These are the activations of a small neural network, seen along a few directions. Each row is one input.
Each table varies a few parts of the input and shows all the possible inputs, shuffled.
Descriptions start from the smaller parts, as in this example, which fits no table here: one of 5 places around a ring, together with either a single point or one of 9 places along a line or (one of 2 separate values, together with one of 6 places along a line).
Shared parts are said once, and a part with two or three values counts as separate values.
In the rows, zero is written as 128.

Other details of the inputs shift rows strongly along three fixed directions, in all tables alike. That doesn't count.

A family of inputs:
r1: [152 112 103 149 159 128  59 117 117 131 197 120]
r2: [184 181 144 140 164 105 114 143 148 129  62 138]
r3: [ 58 103 150 126 135 137 197  83 158 130 103 159]
r4: [163 182 158 116 156 115 131 165 173 117  62 137]
r5: [134 126 128 126 144 131  74 131 152 121 183 125]
r6: [146 134 119 155 171 152  31 139 149 108 201 119]
r7: [128  99  94  89  51 155 134 167  79 118 199  69]
r8: [ 96  87 103  91  69 160 151 131  90 134 190  92]
r9: [149 109  79 123 115 156  66 155  95 108 209  84]
r10: [153 129 112 177 167 138  50 106 112 127 172 121]
r11: [155 140 121  99  70  94 183 149  82 131  83  99]
r12: [160 168 157 126 159  96 130 156 152 114  62 138]
r13: [104 101 119 153 154 133 113  94 134 134 181 135]
r14: [152 128 120  85  72 109 176 173  90 120 102  89]
r15: [ 76 115 150 152 152 144 155  71 144 142 123 159]
r16: [165 167 152 128 151  69 139 120 146 134  57 149]
r17: [ 96  81  95 104  38 160 199 106  51 136 146  91]
r18: [170 128 117  87  85 111 141 171  89 124 117  90]
r19: [ 93 103 131 131 128 132 149  77 126 150 147 142]
r20: [165 146 116  95 104 106 124 183 115 111 126  93]
r21: [ 54 120 171 118 119 169 201  91 182 137 110 159]
r22: [158 144 126  99  92 117 167 171  89 119  89 103]
r23: [106 122 143 160 172 159 115  96 165 134 136 149]
r24: [180 169 135 142 173  72  97 139 148 123  90 137]
r25: [109 125 129 155 183 141  66 105 181 111 182 149]
r26: [188 159 116 135 113 125 114 150  98 130  97 103]
r27: [ 63 105 149 127 135 134 203  78 151 133 104 164]
r28: [ 48  72 109 179  91 133  73 148 114 183 114 225]
r29: [145 128 119 156 158 157  89 121 130 131 159 125]
r30: [155 178 160 115 157  98 128 166 165 110  66 138]
r31: [ 64 108 144 130 131 132 199  67 145 140  98 163]
Description of these inputs: either a single point or (one of 5 places along a line, together with one of 6 places along a line).
- A walk changes only the place on the line of 5. It starts at r21 and steps to r6. List the rest of the walk in order. => r25, r7, r5
- A walk changes only the place on the line of 5. It starts at r16 and steps to r11. List the rest of the walk in order. => r17, r10, r26

A family of inputs:
r32: [ 87 117 143 154 124 150 126 111 142 143 135 152]
r33: [189 145  91 130 106 102 104 169  84 123 113  97]
r34: [ 88 117 135 155 128 150 135 114 142 144 132 150]
r35: [ 87 108 137 135 137 129 125 112 140 132 143 153]
r36: [147  97  83 144 113 140  97 123  84 136 171 107]
r37: [155 148 126 174 171  99  60 112 142 124 130 145]
r38: [152 158 140 143 140  89 113 124 137 126  85 147]
r39: [156 151 136 127 149  93 114 121 136 137  82 148]
r40: [104 130 128 122 144 150 133  88 179 117 162 135]
r41: [157 148 117 149 195 141  83 130 148  88 120 128]
r42: [ 99 104 131 143 134 155 133 113 142 149 134 156]
r43: [122 109 105  76  48 158 176 141  85 122 168  69]
r44: [ 90 120 129 135 140 168 149  97 129  97 127 126]
r45: [102 116 137 116 150 145 177  96 137 138 146 117]
r46: [142 102  98 137 126 166  66 139 104 146 185 120]
r47: [136 167 147 120 137 126 152 139 136  84  61 122]
r48: [ 93 110 138 135 133 156 124 107 141 155 135 155]
r49: [107 105 123 136 140 132 129  83 129 150 133 152]
r50: [138 158 156 125 121 114 131 153 143 134  73 147]
r51: [137 111 103 152 118 161  66 141 105 137 185 117]
r52: [199 153 104 101 135 116  93 170 128 110 147  88]
r53: [109 126 123 120 147 150 135  91 180 118 163 136]
r54: [147 144 141 126 130 117 145 160 142 138  70 147]
r55: [153 145 123 133 134  92 150 137 129 131  71 140]
r56: [ 84 111 130 147 137 125 132 117 140 128 141 151]
r57: [ 76 118 153  87  79 146 238 103 108 137 117  99]
r58: [144 156 149 141 141 113 119 152 151 133  80 151]
r59: [105 109 122 149 136 130 130  87 129 143 134 149]
r60: [164 115 105 136 147 159 110 114  94 125 205  85]
r61: [135 112 106 141 119 164  60 137 103 142 186 119]
r62: [178 137 106 105 109 105  95 191  94 117 123 105]
r63: [174 147 101  88  86 144 154 184  73  84  90  72]
r64: [149 152 146 131 145 118 116 152 150 138  81 151]
r65: [141 107  94 140 106 141  88 118  83 134 173 107]
r66: [127 107 111  92  71 158 158 142  91 116 173  61]
r67: [145 111 112 102  87 163 175 126  65 128 174  67]
r68: [133 146 145 120 130  90 141 157 140 120  80 146]
r69: [ 80 120 146  91  82 145 201 102 136 126 133 114]
r70: [ 94  99 127 134 142 129 134 116 141 134 141 156]
r71: [152 101  83 151 130 139  74 117  93 136 182 114]
r72: [187 152 108 114  97 101  87 158  82 126 116 102]
r73: [183 149  97 167 138 132  24 176 109 121 170 106]
r74: [ 87 105 134 126 141 130 123 109 140 139 143 156]
r75: [155 154 136 141 144  90 117 125 137 128  83 147]
r76: [113  89  97  96  54 142 164 163  66 130 151  95]
r77: [109 103 122 143 140 133 133  87 130 145 132 150]
r78: [149 162 146 104 151 104 144 132 171 118  98 128]
r79: [150 133 125  79  85 129 176 162 108 115 118  72]
r80: [160 166 164 113 143 110 180 125 130 119  88 114]
r81: [ 83 117 134 160 151 122 109 111 151 125 150 157]
r82: [ 96 123 157 108  97 150 221  91 107 131 127 106]
r83: [108 111 121 164 155 129 111  85 137 141 141 151]
r84: [134 152 148 134 145  87 115 151 149 116  91 151]
r85: [104 108 125 145 137 132 130  85 129 145 132 149]
r86: [137 143 140 115 134  92 140 157 140 123  82 148]
r87: [ 85 109 139 128 137 129 121 108 140 136 143 156]
r88: [152 158 142 140 141  91 111 123 137 127  84 146]
r89: [ 99 110 126 162 152 151 120 113 151 146 139 156]
r90: [ 93 123 152 134 148 142 135  91 165 119 155 119]
r91: [150 174 145 105 138 110 137 128 182 103 100 131]
r92: [148 152 145 134 144 115 119 152 151 137  81 152]
r93: [154 153 135 145 145  90 119 126 137 128  81 145]
r94: [139 137 136 117 138  92 145 160 141 123  80 147]
r95: [107 115 154 133 154 138 144  92 154 119 159 124]
r96: [144 111  94 144 125 140  61 109  91 138 184 114]
r97: [ 83 128 140  90  74 151 198  99 148 115 133 118]
r98: [ 84 112 143  82  89 148 242 107 108 142 116  99]
r99: [182 155 120  79  86 118 164 177  77 117 116  58]
r100: [ 81 113 143 130 133 128 117 106 140 135 146 156]
r101: [151 157 130 149 146  89 122 129 137 126  81 143]
r102: [143 149 144 128 128 116 140 158 142 137  71 145]
r103: [184 136 103 107 130 104  73 185 102 121 133 113]
r104: [ 94 115 130 164 150 150 116 112 151 146 139 155]
r105: [133 108 105 137 102 165  86 144  96 139 175 111]
r106: [192 135 118  75  87 116 168 185  89 107 121  65]
r107: [131 151 149 119 126  88 134 154 141 118  83 148]
r108: [148 137 134  98 131 122 159 145 144 117 115  99]
r109: [ 86 110 161  98  88 140 215 103 126 121 128 108]
r110: [ 94 105 121 154 162 126 117 116 150 130 149 157]
r111: [ 98 123 126 173 148 124 109  84 139 135 142 150]
r112: [ 89 121 148 150 143 151  98  99 151 149 145 161]
r113: [ 87 101 152  82  79 144 243 110 118 128 118 104]
r114: [ 92 111 134 150 154 126 105 108 149 129 153 160]
r115: [129 108 104 142 123 138  60 141 102 121 195 116]
r116: [158 138 129 156 179 130  63 140 155 138 129 154]
r117: [143 161 153 140 137 111 112 150 152 132  83 153]
r118: [136 147 134 134 154  89 124 156 149 120  89 149]
r119: [138  96  92 135 135 141  69 145 103 126 192 118]
- What do these inputs look like to the network? => one of 4 places along a line, together with either a single point or one of 6 places along a line or (one of 3 separate values, together with one of 5 places along a line)
- Changing only the place on the line of 4 turns r43 into r78. The same change can be made to r66. Which row results? => r79
- Changing only the place on the line of 4 turns r88 into r85. The same change can be made to r111. Which row results? => r33
- Change only the choice among 3 separate values in r105. List by row number the other rows that result. => r35, r65
- Change only the place on the line of 6 in r69. List by row number the other rows that result. => r57, r82, r90, r97, r109
- A walk changes only the place on the line of 4. It starts at r41 and steps to r63. List the rest of the walk in order. => r44, r47
- Change only the place on the line of 5 in r101. List by row number the other rows that result. => r65, r75, r93, r96

A family of inputs:
r120: [105 141 153  97 119 117 187 123 163 128  91 141]
r121: [ 90 110 132 132 128 140 130 123 145 140 154 147]
r122: [ 87  96 113 153 113 166 132 105 111 132 145 140]
r123: [145 109  83 130  95 134  84 156  77 126 168 103]
r124: [153 137 124  83  81 103 184 163  84 104  93  86]
r125: [164 157 133  77  69 138 178 169 104 121  82  90]
r126: [168 123  97 131 128 123  78 144  93 111 182  79]
r127: [114 140 158 105 126 119 164 113 169 131 103 144]
r128: [148 161 139 155 172  84  77 133 168 129  92 169]
r129: [138 148 142 147 175 101 106 104 164 124 135 138]
r130: [ 92 116 155 110 101 125 191  90 135 140 121 128]
r131: [147  94  77 129  87 168 124 142  54 131 176  80]
r132: [122 145 157 113 112 121 202 113 130 150  52 145]
r133: [ 86 103 128 134 131 178 154  95 142 119 155 127]
r134: [ 81 111 145 104 102 130 188 140 128 125 101 142]
r135: [ 98 113 131 138 119 168 149  79 114 139 166 113]
r136: [217 173 120 131 177  66  73 178 126 107  82 126]
r137: [105 116 129 170 175 154 115  78 147 120 164 133]
r138: [136 131 121 139 124 161  89 146 115 138 162 117]
r139: [ 92 134 160  92 119 115 208 120 166 123  72 143]
r140: [105 118 123 169 139 160  82  93 128 145 158 149]
r141: [111 119 142 144 150 135  90 119 158 140 161 152]
r142: [127 115 131 150 157 122  99  92 142 148 154 150]
r143: [139 137 131 106  91 135 169 181 109 119  82 114]
r144: [151 176 159 134 210  85 104 134 196 100  83 161]
r145: [227 172 114 128 165  68  66 184 122 114  88 115]
r146: [100 111 127 157 133 133  90  96 138 146 160 156]
r147: [ 91 111 138 148 165 135 103 116 164 133 151 154]
r148: [162 112  88 112  89 127 117 151  75 137 158  91]
r149: [139 111  91 123  90 129 105 160  74 118 149 106]
- What do these inputs look like to the network? => one of 5 places around a ring, together with either one of 2 separate values or one of 4 places along a line
- Changing only the place on the ring of 5 turns r121 into r148. The same change can be made to r134. Which row results? => r136
- Change only the choice among 2 separate values in r138. List by row number the other rows that result. => r143
- A walk changes only the place on the line of 4. It starts at r149 and steps to r123. List the rest of the walk in order. => r128, r146
